These are the activations of a small neural network, seen along a few directions. Each row is one input.
In each table, some parts of the input vary, and every possible input appears once, in random order.
Descriptions start from the smaller parts, as in this example, which fits no table here: ring(8) and (point or (values(2) and line(4)) or line(11)).
Shared parts are said once, and a part with two or three values counts as separate values.

Other details of the inputs vary at random and push rows far along two fixed directions, the same in every table; ignore that.
These rows show it; all are for the same input, with only those details redrawn:
[ 20  25  13 -43  23 -21   6   4 -15  12   3  13 -10  26]
[ 10 -58 -11  34 -11  37 -14  -9   1 -37 -19   3  21 -32]
[ 10   6  -7   2  27 -13   1   0 -14   6  27  19   2  -7]
[ 20  25  13 -44  23 -21   6   4 -15  12   3  13 -10  26]
[  5  -4 -18  27  30  -9  -1  -3 -13   4  41  23   9 -25]

Rows:
row 1: [-21 -48  -9  54 -23  36  -3 -15  16 -33 -24 -17 -15 -23]
row 2: [-14 -56  -2  55 -31  36  -7 -18  12 -21 -18 -15  -9 -21]
row 3: [ 17  24   4 -46   3 -20   8  13  -2  30   3  12  -1  29]
row 4: [-14 -53   5  50 -35  29 -19   6   7 -25 -18 -12   8 -27]
row 5: [-20  15 -20  -1   6 -14  21  16   0  12  25  11   0 -16]
row 6: [-15   0 -19  27  35  -5   8   1 -10  -1  42  17   5 -29]
row 7: [ 27 -27  29 -62 -32  24  -8   9  -3 -16 -61 -12  -5  48]
row 8: [  8  23   0  18  17 -27  -9   3  10  19  12  12   5 -10]
row 9: [ 28  -9  28 -61 -25  23 -16  -8  -4 -34 -51 -23   8  34]
row 10: [-14  16  -5  23   0 -16  14  -8  11  31  21   3 -18  -4]
row 11: [-28  16 -19  44   8 -21   4  16  10  14  33   8   0 -32]
row 12: [ -7  -3  17 -37 -31  30   8   5 -28 -10 -77 -36  -4  45]
row 13: [ 15  31  10 -23   5 -24   5  -9  12  38  -5   2 -24  39]
row 14: [-20 -38 -24  24 -38  38  -5  -1  13 -40  -9 -19  30 -39]
row 15: [ -9 -47 -18  30 -13  38   1  -3  19 -33 -25  -4  25 -41]
row 16: [-12  20   7  19  29 -19  -4   6  -1   5  20   5  -9  -6]
row 17: [ 26 -13  35 -32 -16  16  -8 -21  13 -18 -71 -21 -27  43]
row 18: [-11  28   7 -46  10 -19  20  20 -15   9   8   6 -22  25]
row 19: [ -1  -2  -7  46  16 -17 -19   7  -5  18  41  15   3 -12]
row 20: [-17  18 -12  43  25 -19  -1   5  14  12  27   9   6 -32]
row 21: [ 28  -1  21 -63 -32  20 -10  -7  10 -25 -58 -23  16  26]
row 22: [  5 -13  31 -62 -47  26  -5   4  -7 -26 -41 -28   3  36]
row 23: [-11  40   8 -52   3 -17   9  10 -17   0  20  -8  -9  26]
row 24: [-22  20   2  18  12 -22   0  17  -5   8  24   3 -17  -4]
row 25: [-25 -35 -31  54 -32  44   6  -4 -10 -13 -38 -24  31 -29]
row 26: [ -2  36  20 -21  29 -20  13 -13   3  14  -4  -5 -38  33]
row 27: [  6   4 -25  25  22 -12   4  -2   1  13  33  23  17 -31]
row 28: [ -8 -28  12  14 -43  17  -9  11  19  -9 -37 -15   7 -10]
row 29: [-12   2  -4   0   5 -10  12  12 -17  15  35  14  -4  -4]
row 30: [-11  24  -7  23  25 -14  14 -17  19  17  12   3 -17  -8]
row 31: [ -9  28 -14  -7  17  -9   6  -4   2   2  32  -1  18 -16]
row 32: [ 18  39  13 -22  17 -27   8 -16  13  27 -12   3 -24  28]
row 33: [ 17  34  27 -25  21 -32 -10   6  -6  16  -4   5 -16  29]
row 34: [ 28 -20  28 -56 -17  20  -5   1  -2 -26 -63 -10  -4  33]
row 35: [ 11 -32   7  16 -32  17 -23   6  21  -8 -38  -8  13  -2]
row 36: [-12  42   7 -23   4 -25  23  -1  13  25  -7  -6 -37  26]
row 37: [  0  -6 -14  51  19 -10  -7 -17   0  21  39  11 -13  -5]
row 38: [  2   8 -27  19   3  -6  -8  -3  -2  14  52  10  29 -21]
row 39: [  6 -53 -13  28 -30  42 -27 -10  -1 -35   2 -10  33 -20]
row 40: [-12 -55 -16  29 -40  36   3   6  11 -19 -16  -3  23 -36]
row 41: [-17  12 -23  18  -7  -7   5   2  -4  13  55   5  24 -29]
row 42: [-15  12 -18  20  27  -3  -2  -8 -12  -9  54   4  17 -27]
What do these inputs look like to the network? -> values(2) and (point or (line(4) and ring(5)))
Changing only the values(2) part turns row 15 into row 6. The same change can be made to row 10. Which row results? -> row 2
Changing only the values(2) part turns row 13 into row 37. The same change can be made to row 25. Which row results? -> row 12
Start at row 26 and move only the line(4) part, one step at a time. The first step leads to row 16. Which rows follow, in order? -> row 6, row 42
Change only the values(2) part in row 31. List by row number the other rows that result. -> row 42

Rows:
row 43: [ 19  -8  41 -38 -24  14   8 -16  21  -2 -95 -23 -47  60]
row 44: [-15  69  -6   3  56 -44  12 -11 -11  27  65   9 -15   0]
row 45: [ 12  15  31 -26 -16  -9   4   1  24  32 -66 -14 -30  53]
row 46: [ 11 -35 -11  41 -31  23 -30 -17  32 -25 -23 -15  22 -26]
row 47: [-28  -4 -18  76  24  -1  13 -14  -1   8  13   2 -24 -25]
row 48: [  1  59  15 -48  14 -54   8  25 -28  52  59  16  -8  32]
row 49: [-20  -8 -41  16  10   9  13  12 -16 -14  44  14  32 -44]
row 50: [ 20 -53 -24  12 -20  37 -17  -5   8 -23 -21   0  51 -32]
row 51: [-49  29 -38  82  37 -33  25   7   0  41  71  20 -25 -38]
row 52: [ -7  38   9 -14  -5 -23   2   4  17  19  15  -4   3   1]
row 53: [-16  12   3 -25   0 -11   5  20 -25   6  32   0  -7  16]
row 54: [-26 -34 -11  30 -28  33  -8  -5  24 -40 -16 -25  12 -33]
row 55: [ 18  46 -25 -22  58 -39  16  -9 -27  33  73  34   7  -3]
row 56: [ -1 -29 -27  17 -20  25   0  10  -1 -18  10  10  49 -47]
row 57: [  4 -13  20 -28  -5  14  -6   0 -28 -20 -14 -12  -6  26]
row 58: [ 32  -4  40 -67 -14  14  -8  -4 -16  -8 -36  -8 -16  61]
row 59: [ 36   0  32 -66 -33  -2 -21  11 -10   2 -39 -11  -5  58]
row 60: [-22 -27  -7  61 -30  13   4   1  24   7 -24  -6  -7 -28]
row 61: [ 26  19  45 -55  37 -40  -6  31   7  -1 -26  26 -29  25]
row 62: [  7 -39  -3  41 -13  39 -17 -32  27 -36 -20 -13  11 -23]
row 63: [  0 -33 -24  12   4  35   1  -9 -19 -40  -3   2  32 -33]
What do these inputs look like to the network? -> point or (line(4) and ring(5))
Change only the ring(5) part in row 47. List by row number the other rows that result. -> row 43, row 45, row 51, row 60
